These are the activations of a small neural network, seen along a few directions. Each row is one input.
In each table, some parts of the input vary, and every possible input appears once, in random order.
Descriptions start from the smaller parts, as in this example, which fits no table here: one of 3 separate values, together with either a single point or one of 9 places along a line or (one of 5 places around a ring, together with one of 6 places along a line).
Shared parts are said once, and a part with two or three values counts as separate values.
In the rows, 128 means zero.

Other details of the inputs shift rows strongly along two fixed directions, in all tables alike. That doesn't count.
To show where, the next rows are all for the same input, with only those details redrawn:
[110 142 111 145 188 116 145 134 155 136 107 127 110 151 114 159]
[127  86  74 172 118 156 126 147 178 128 197  64 118 134  98 174]
[127 138 161 133 122 112 121 133 116 118 138 151 168 108 157 116]
[123 120 118 150 136 129 128 138 148 126 152 114 136 127 126 147]
[ 97 143  71 154 239 119 163 134 186 150  85 108  65 184  81 192]
[134  71  70 177  93 166 118 150 180 124 223  51 125 126  98 174]
[119 150 155 131 153 105 131 131 122 124 113 156 151 122 149 125]

Table:
r1: [132 132 142 116 100 130 127 111 104 117 123 159 133 102 162 101]
r2: [114 140 165 139 137 126 128 122 106 140  98 163 119 113 155 126]
r3: [133 134 146  91 134 109 139 126 106 140  99 148 139 127 135 112]
r4: [155 140 166 116 112 121 109 137 106 129 122 135 153 111 158 106]
r5: [118 144 154 128 156 106 122 137 125 121 107 152 150 125 139 120]
r6: [141 158 156 112 142 117 121 133 105 139  98 137 144 129 143 115]
r7: [108 135 126 148 183 125 147 141 161 144 105 138 116 158  99 163]
r8: [107 148 103 113 172 122 144 122 134 136  81 146  69 155 125 138]
r9: [162  87 124 147  84 152 109 146 139 135 181  82 139 107 129 134]
r10: [140 130 141 103 136 112 148 115 114 139  92 149 141 121 137 113]
r11: [125 153 130 109 127 125 131 109 110 118  99 159 115 123 154 109]
r12: [132 138 173 134 121 121 116 142 125 120 138 160 168 118 145 114]
r13: [121 146 161 136 140 126 121 124 109 133 101 161 114 115 159 120]
r14: [138 136  85 109 171 126 150 122 151 138  92 109  93 159 105 143]
r15: [125 137 142 111  97 133 127 107  96 119 122 156 141 105 155 107]
r16: [122 156 155 125 116 116 116 133 108 116 139 143 175 117 153 116]
r17: [165  68 139 152  43 159 104 146 126 134 208  81 166  86 137 128]
r18: [142 139 141  89 133 107 132 131 112 132  99 146 131 131 143 105]
r19: [147 130 145  97 105 121 132 115 102 128 119 139 162 111 144 104]
r20: [168 104 153 106  56 131 115 123 102 115 163 130 181  85 162  86]
r21: [118 118 155 115  96 124 130 121  98 131 123 165 131 102 158 107]
r22: [114 133 103 134 164 125 142 107 141 125  95 134  66 152  97 129]
r23: [127 147 146 115  94 126 114 106  94 105 126 151 131 119 137  87]
r24: [133 145  89 105 170 126 151 120 140 141  89 111 104 161 104 140]
r25: [102 143 112 136 187 119 135 136 149 135 101 120 119 155  99 159]
r26: [127  65  73 181  89 166 125 148 177 131 221  53 130 123  95 180]
r27: [120 161 150 125 149 106 124 132 121 118 113 152 151 128 151 123]
r28: [141 109 150 103 105 115 137 130 110 140 123 142 147 111 141 109]
r29: [112 155 155 127 149 108 131 127 114 126 113 153 159 125 142 130]
r30: [108 147 122 141 184 128 140 139 157 140 107 133 119 164  95 162]
r31: [138  95 113 149  55 158  90 152 138 107 221  74 177 107 124 131]
r32: [136 126 107 119 172 113 148 115 145 132  91 118  88 159  87 126]
r33: [123  48  23 183  98 186 135 125 195 131 205  31  48 151  45 184]
r34: [ 92 145  77 154 221 144 152 124 164 161  73 108  37 178  84 192]
r35: [146 135 170 118 113 123 117 132 100 137 122 136 161 108 149 113]
r36: [158  56  65 135  41 177 112 151 156 130 233  35 131 122  97 145]
r37: [133 149 169 128 116 122 110 143 124 114 139 155 169 124 147 112]
r38: [110 151  85 120 161 138 146 111 136 133  93 127  82 155 114 143]
r39: [125 126 146 119  97 130 134 109 101 124 120 161 138 100 157 107]
r40: [119 127 164 132 122 113 118 137 115 122 129 149 172 108 144 118]
r41: [128 156 167 126 115 125 111 142 118 117 140 152 176 128 141 113]
r42: [127 138 161 133 122 112 121 133 116 118 138 151 168 108 157 116]
r43: [159  73 112 121  65 146 119 142 135 130 188  90 140 107 128 120]
r44: [140 101 121 156  64 167  94 138 128 119 190  96 123 103 147 132]
r45: [121 141 145 104  93 129 119 122  93 121 127 156 134 113 159 100]
r46: [146 117 159 111 105 109 131 113 104 122 119 143 149 114 125  91]
r47: [101 132  99 120 162 132 148 120 134 144  96 134  76 150 111 150]
r48: [117 134 144 111 129 119 134 121 108 130 102 167 109 119 153 110]
r49: [107 139 102 130 161 128 142 104 133 127  95 131  74 155  90 135]
r50: [138 137 102 113 169 114 142 117 144 127  91 114  87 165  89 125]
r51: [140 150 141  99 134 108 130 113 107 120  98 137 133 142 115  94]
r52: [108 154 109 142 171 141 130 126 135 143  96 123  79 154 119 154]
r53: [119 156 149 122 152 107 115 138 124 116 107 147 150 131 141 119]
r54: [150 117 154 108  84 120 119 114  99 114 142 128 159 112 124  89]
r55: [142  95 103 142  54 157 103 118 130 100 191  96 114 114 117 111]
Question: Describe the family of inputs behind these rows.
Answer: one of 5 places around a ring, together with either one of 3 separate values or (one of 2 separate values, together with one of 4 places along a line)
Question: The inputs of r12 and r30 match in every part but the place on the ring of 5. If r1 is changed in the same way as r12 into r30, which row does it become?
Answer: r15
Question: The inputs of r49 and r55 match in every part but the place on the ring of 5. If r25 is changed in the same way as r49 into r55, which row does it become?
Answer: r53
Question: Change only the place on the ring of 5 in r26. List by row number the other rows that result.
Answer: r16, r27, r29, r42

Table:
r56: [113 197 152  88 229  71 144 129 121 128  28 176 127 165 130 116]
r57: [128 135 209 109  80 101 122 134  84 121 140 190 217  85 179  86]
r58: [121 185 159 116 186  94 125 134 115 128  61 160 129 152 140 110]
r59: [107 102  94 152 126 139 136 105 149 112 138 118  88 137  91 136]
r60: [151 104 131 131 119 130 132 133 123 151 126 106 123 116 133 127]
r61: [159 102 105  95  77 149 121 128 122 126 156  98 137 117 128 112]
r62: [137  92 117 135  77 130 129 114 132 103 176 118 133 120 105 106]
r63: [106 180 146 108 184  85 140 129 121 121  73 176 131 150 145 112]
r64: [129  92  90 151 143 151 138 134 154 157 137  86  66 135 106 172]
r65: [101 125  85 155 145 141 123 137 158 119 145 109 100 140 117 153]
r66: [106 119 121 156 164 145 134 144 154 152 126 116  98 149 100 173]
r67: [153 123 138 150 115 138 113 142 140 125 154 106 151 119 137 130]
r68: [140 137 211 117  65 113  99 105  69  97 135 186 163  86 163  59]
r69: [145 155 216 127  88 116  94 131  81 108 140 184 187  79 200  87]
r70: [113 184 124  94 206  97 148 117 124 133  57 145 125 167 109 136]
r71: [100 181 157 130 203  97 144 117 122 127  57 195 124 131 161 129]
r72: [161  80 123 115  92 131 129 134 126 140 162  94 150 102 132 125]
r73: [133 141 179  91  52 128 110 109  61 108 122 190 168  74 202  67]
r74: [120 175 149  92 160 119 134 111  95 141  51 179  86 140 151 111]
r75: [137 137 124 135 103 143 111 130 121 123 152  99 148 131 123 127]
r76: [131  92  92 132 136 129 155 129 149 150 138 102 101 132 117 151]
r77: [131 123 133 143  67 160  94 132 111 114 190 106 146 109 139 128]
r78: [109 103  87 145 162 134 156 123 150 151 108 114  75 132 118 167]
r79: [151  90 103 112  39 159 120 127 120 118 192 103 140 104 143 109]
r80: [129 120 127 150  96 149  94 147 132 114 178 106 126 120 136 131]
r81: [150 125 112 111 104 148 124 125 120 139 121 109 109 131 128 116]
r82: [ 97 133  80 149 139 150 131 120 145 124 143 106 105 142 110 161]
r83: [127 110 119 152 146 142 133 148 155 152 134  97 127 146  96 160]
r84: [120 137  96 143 183 119 152 134 169 134 118 121 106 155 111 162]
r85: [112 134  81 133 139 137 141 126 148 126 147 100 116 154 101 155]
r86: [141  92 134 129 100 135 122 149 141 135 169 103 176 118 113 140]
r87: [132 113  92 123 164 118 147 115 156 123 112 104  93 161  63 134]
r88: [ 86 160 164 128 184 103 148 124 116 142  65 193 135 129 144 136]
r89: [157  91 138 143  57 143 106 120 121 108 181 100 145 109 108  94]
r90: [145 110  93 140 151 134 131 143 173 130 151  84 129 144 103 161]
Question: Describe the family of inputs behind these rows.
Answer: one of 5 places around a ring, together with either one of 3 separate values or one of 4 places along a line
Question: The inputs of r63 and r56 match in every part but the place on the ring of 5. If r79 is changed in the same way as r63 into r56, which row does it become?
Answer: r61
Question: Change only the choice among 3 separate values in r64. List by row number the other rows that result.
Answer: r68, r74
Question: List by row number the other rows that have the place on the ring of 5 in common with r59.
Answer: r65, r71, r73, r78, r82, r88
